These are the activations of a small network on made-up records, seen along a few directions, one row for each record.
Each row is followed by the record's values for the fields V, H, T, J, P.
A field that a record lacks is left out.
The largest differences between rows may come from other fields.
In the rows, zero is written as 500.
Random noise pushes rows far along 6 fixed directions. That doesn't count. These rows show it; they differ only by the noise:
[607 511 405 532 649 617 645 617 517 330 434 600 423 398 377 529 545 513
 542 486 545 319 223 469 715 354]
[508 479 518 392 517 477 509 476 529 451 554 503 591 506 494 489 418 563
 368 523 525 463 550 507 495 682]
[569 608 521 367 613 732 477 473 481 648 696 651 409 694 469 387 381 438
 210 520 535 498 376 508 547 662]
[407 616 341 468 453 459 497 384 568 428 569 341 616 684 586 426 554 558
 573 542 631 608 548 557 443 497]
[499 625 293 424 492 572 466 463 666 519 579 457 380 683 511 511 512 543
 431 513 700 523 519 517 534 578]
[397 576 448 511 507 540 426 456 484 464 625 501 496 693 505 365 393 530
 469 525 432 614 553 577 439 664]
[425 617 435 472 559 553 627 365 437 361 560 434 768 665 533 356 541 511
 590 536 571 546 340 538 510 384]
[608 531 246 490 491 456 523 600 716 420 423 391 306 406 505 645 664 573
 559 509 736 393 471 478 633 390]

[429 512 801 715 359 536 449 413 511 496 312 665 444 338 486 648 507 445
 350 397 272 366 565 546 392 644] : V: v4 / H: h1 / J: j1 / P: p2
[408 524 400 559 518 455 508 560 483 389 472 460 519 563 513 467 612 467
 705 528 417 541 475 531 429 362] : V: v5 / H: h2 / J: j1
[527 591 507 418 623 747 562 448 501 592 552 663 516 643 403 452 402 463
 304 513 626 459 320 443 622 516] : V: v2 / H: h1
[396 494 353 446 515 604 529 499 626 482 574 615 431 679 369 539 319 551
 531 470 529 470 573 514 570 688] : V: v1
[486 507 495 506 485 536 407 564 512 667 622 537 316 581 545 448 512 435
 460 526 428 573 507 543 450 542] : V: v3 / H: h2
[443 513 411 550 493 483 551 469 442 526 555 396 509 525 566 384 523 449
 646 541 530 623 470 525 538 414] : V: v3 / H: h2 / T: t3
[675 508 569 320 635 706 500 599 485 727 608 694 333 498 465 529 480 370
 210 502 516 385 340 444 574 530] : V: v4 / H: h2 / J: j1 / P: p1
[425 463 513 497 535 615 544 535 475 371 480 688 513 626 336 499 234 518
 485 439 372 460 480 549 536 691] : V: v4 / H: h2 / T: t1 / J: j1 / P: p1
[501 481 430 678 477 408 433 607 482 511 457 359 389 367 569 460 599 506
 690 562 469 590 512 531 553 295] : V: v2 / H: h1
[543 400 585 449 433 386 412 511 520 592 505 505 472 421 568 536 476 525
 389 533 489 460 630 501 394 608] : V: v3 / H: h2 / T: t1
[542 503 522 617 541 517 558 437 485 416 404 520 525 457 525 453 460 533
 585 487 492 473 371 503 570 449] : V: v5 / H: h2 / T: t1 / J: j2
[609 566 566 509 526 691 564 423 528 617 506 705 307 470 393 470 399 476
 378 381 553 346 406 471 714 531] : V: v4 / H: h2 / T: t3 / J: j1 / P: p2
[486 644 429 502 522 709 633 442 539 535 512 628 463 668 472 498 559 477
 535 446 641 470 288 499 597 386] : V: v3 / H: h2 / T: t5
[546 561 488 625 535 595 294 630 469 713 593 536 138 525 543 400 494 427
 415 552 413 634 483 530 527 491] : V: v3 / H: h1
[462 608 460 608 555 588 460 460 432 476 554 499 460 620 532 330 471 480
 557 526 428 636 382 523 521 479] : V: v5 / H: h2 / J: j2
[504 497 491 489 573 600 661 498 506 404 439 603 560 495 399 564 531 517
 516 467 563 369 302 459 625 390] : V: v3 / H: h1
[674 463 323 376 434 394 426 448 720 609 477 336 400 411 571 620 491 639
 466 488 745 568 599 473 636 552] : V: v4 / H: h2 / T: t4 / J: j2 / P: p1
[444 427 425 706 412 274 292 665 499 513 439 311 182 392 615 474 684 492
 712 508 307 668 690 584 328 437] : V: v5 / H: h2 / J: j2
[387 543 333 741 422 457 423 496 583 465 464 384 336 648 503 545 488 595
 815 443 418 629 604 561 499 569] : V: v5 / H: h1 / J: j2
[574 457 471 384 496 547 553 430 529 356 443 506 716 553 426 470 473 579
 512 475 682 473 414 452 600 436] : V: v5 / H: h2 / T: t1 / J: j2
[521 528 653 725 575 559 311 571 266 573 478 591 323 445 553 316 486 400
 452 565 216 596 432 559 425 395] : V: v5 / H: h1 / T: t1 / J: j1
[445 384 506 592 573 440 448 685 383 438 573 566 435 520 404 408 387 494
 621 539 230 525 543 506 481 548] : V: v2 / H: h1
[380 574 439 574 446 526 474 424 487 585 561 363 605 681 583 429 618 470
 668 451 494 603 486 606 314 395] : V: v4 / H: h2 / J: j2 / P: p1
[612 458 473 452 444 437 620 512 562 498 419 407 559 406 578 594 686 471
 556 515 678 392 384 489 532 256] : V: v3 / H: h2 / T: t1
[565 512 430 535 543 451 508 547 415 499 479 445 518 419 583 409 668 476
 622 566 565 518 408 458 500 246] : V: v3 / H: h2 / T: t3
[493 429 467 540 447 350 416 594 456 482 470 449 414 358 528 517 520 484
 552 531 406 533 640 504 452 568] : V: v5 / H: h2 / T: t3 / J: j1
[486 407 443 305 552 410 652 499 594 315 448 521 767 524 388 629 460 612
 495 509 637 331 516 370 526 593] : V: v3 / H: h1
[353 576 373 452 424 551 447 399 690 503 506 524 479 733 432 572 404 590
 413 489 660 545 662 496 456 716] : V: v2 / H: h1
[590 360 511 317 481 378 489 552 602 502 434 563 493 344 432 693 435 519
 300 508 573 319 650 417 477 735] : V: v5 / H: h2 / T: t1 / J: j1
[546 449 583 403 528 519 536 446 496 484 426 477 574 372 482 556 495 543
 401 469 614 437 474 446 572 513] : V: v4 / H: h1 / J: j2 / P: p1
[514 442 482 477 400 397 374 566 568 595 478 465 335 407 584 590 476 535
 430 494 498 525 725 525 440 658] : V: v4 / H: h2 / T: t3 / J: j1 / P: p1
[531 580 484 441 497 498 568 461 488 514 466 475 600 500 579 501 660 494
 553 519 622 482 467 465 468 353] : V: v5 / H: h2 / T: t5 / J: j1
[529 437 520 634 483 444 487 531 496 468 412 442 487 334 537 522 513 542
 636 458 401 494 471 510 536 474] : V: v4 / H: h2 / J: j2 / P: p1
[570 422 669 431 483 454 347 555 417 695 584 561 409 487 593 459 427 415
 280 543 344 517 625 540 343 653] : V: v5 / H: h2 / T: t1 / J: j1
[330 623 381 497 488 599 435 420 514 460 562 525 490 795 465 459 415 527
 509 473 485 627 576 544 423 597] : V: v4 / H: h1 / J: j1 / P: p1
[552 470 597 526 435 517 441 513 530 618 482 545 451 343 524 495 446 476
 347 453 418 450 499 475 553 556] : V: v4 / H: h2 / J: j1 / P: p2
[442 524 470 440 433 523 387 556 557 570 543 559 375 665 484 512 377 482
 373 494 481 586 689 534 411 784] : V: v5 / H: h2 / T: t3 / J: j1
[558 547 358 543 466 519 465 602 558 556 449 438 281 472 568 549 637 449
 570 499 596 529 482 510 539 346] : V: v4 / H: h2 / T: t3 / J: j1 / P: p1
[350 620 339 651 414 648 443 442 605 562 543 537 256 763 472 503 530 495
 568 463 520 599 513 593 487 471] : V: v2 / H: h1
[284 537 612 541 437 545 489 314 438 494 564 535 713 701 506 394 386 522
 466 515 400 623 580 576 371 645] : V: v2 / H: h1
[532 364 616 355 417 220 483 421 470 497 461 323 725 296 580 556 571 537
 388 527 539 507 682 454 330 618] : V: v5 / H: h2 / T: t4 / J: j2
[537 366 474 523 436 381 523 596 575 526 503 436 373 382 523 634 514 557
 606 500 447 433 589 499 555 538] : V: v3 / H: h1
[390 742 435 697 401 535 468 332 488 506 460 358 474 634 595 411 649 487
 583 535 595 685 424 540 411 258] : V: v3 / H: h1 / T: t4

Which values does each new row have?
[562 429 598 563 504 370 564 477 335 447 428 393 733 257 581 436 595 470
 615 522 453 495 426 463 512 371] : V: v5 / H: h2 / T: t3 / J: j2
[510 623 540 421 463 506 550 337 433 650 565 349 702 620 690 429 768 410
 445 564 669 588 383 505 398 222] : V: v3 / H: h1
[542 429 593 377 597 574 696 472 522 404 440 604 777 445 394 573 475 530
 439 445 550 265 369 438 513 556] : V: v5 / H: h2 / J: j2
[554 318 552 231 462 414 639 471 624 552 568 479 666 432 510 684 453 567
 396 491 639 326 600 424 529 659] : V: v3 / H: h1
[617 424 484 412 451 382 461 603 528 545 449 501 402 293 511 642 573 479
 398 514 544 398 593 439 503 577] : V: v5 / H: h2 / T: t3 / J: j1
[515 588 566 520 554 678 503 424 301 560 606 481 573 613 558 287 542 365
 587 528 509 616 260 559 558 232] : V: v4 / H: h2 / T: t1 / J: j2 / P: p1
[344 538 426 517 462 455 444 444 598 306 385 493 569 587 439 565 443 614
 503 506 515 528 671 501 426 660] : V: v5 / H: h1 / J: j1
[430 536 701 607 264 440 603 262 619 462 281 475 655 371 584 717 727 481
 454 387 517 344 559 546 400 449] : V: v4 / H: h1 / J: j1 / P: p2
[563 532 422 547 480 624 420 601 556 541 473 585 145 625 385 510 466 453
 470 442 496 516 467 520 560 549] : V: v5 / H: h2 / T: t1 / J: j2
[506 494 325 418 368 388 404 531 725 515 438 395 359 576 551 652 546 540
 477 509 678 496 724 506 401 587] : V: v5 / H: h2 / T: t1 / J: j1
[364 450 471 531 407 401 539 417 536 352 484 511 637 509 410 546 419 572
 584 483 458 501 581 518 438 647] : V: v3 / H: h2 / T: t4
[507 549 390 543 495 542 326 623 559 607 561 519 174 589 486 548 437 499
 456 504 432 579 633 524 502 633] : V: v4 / H: h1 / J: j1 / P: p1
[440 586 515 421 488 634 640 382 628 406 379 637 678 535 415 603 441 501
 375 396 624 324 370 404 550 548] : V: v4 / H: h2 / J: j1 / P: p2
[443 628 184 411 489 512 498 488 678 542 591 392 466 833 495 520 573 509
 610 546 763 570 547 453 494 429] : V: v2 / H: h1
[613 398 647 540 521 426 503 616 398 642 488 415 555 306 600 500 731 402
 544 499 391 422 417 532 369 312] : V: v5 / H: h2 / J: j2
[527 483 492 448 464 463 445 533 634 520 420 516 423 440 480 644 552 551
 344 511 616 429 581 443 485 591] : V: v3 / H: h1
[430 506 399 494 556 388 565 529 511 281 401 446 706 540 434 507 541 577
 639 541 560 488 478 426 497 429] : V: v3 / H: h1
[484 464 409 555 482 405 397 532 549 460 434 410 488 529 479 570 459 620
 575 451 488 540 632 446 440 626] : V: v4 / H: h1 / J: j2 / P: p1
[589 393 588 435 539 363 637 528 416 374 394 491 767 242 523 513 614 572
 581 534 548 375 455 403 517 355] : V: v3 / H: h2 / T: t5
[464 497 504 492 505 529 610 492 439 475 468 437 583 570 491 451 605 453
 559 454 548 505 434 563 437 397] : V: v5 / H: h2 / T: t3 / J: j2
[670 518 510 496 558 591 633 585 517 544 410 604 403 325 493 587 682 477
 506 481 636 327 270 420 644 262] : V: v3 / H: h2 / T: t5
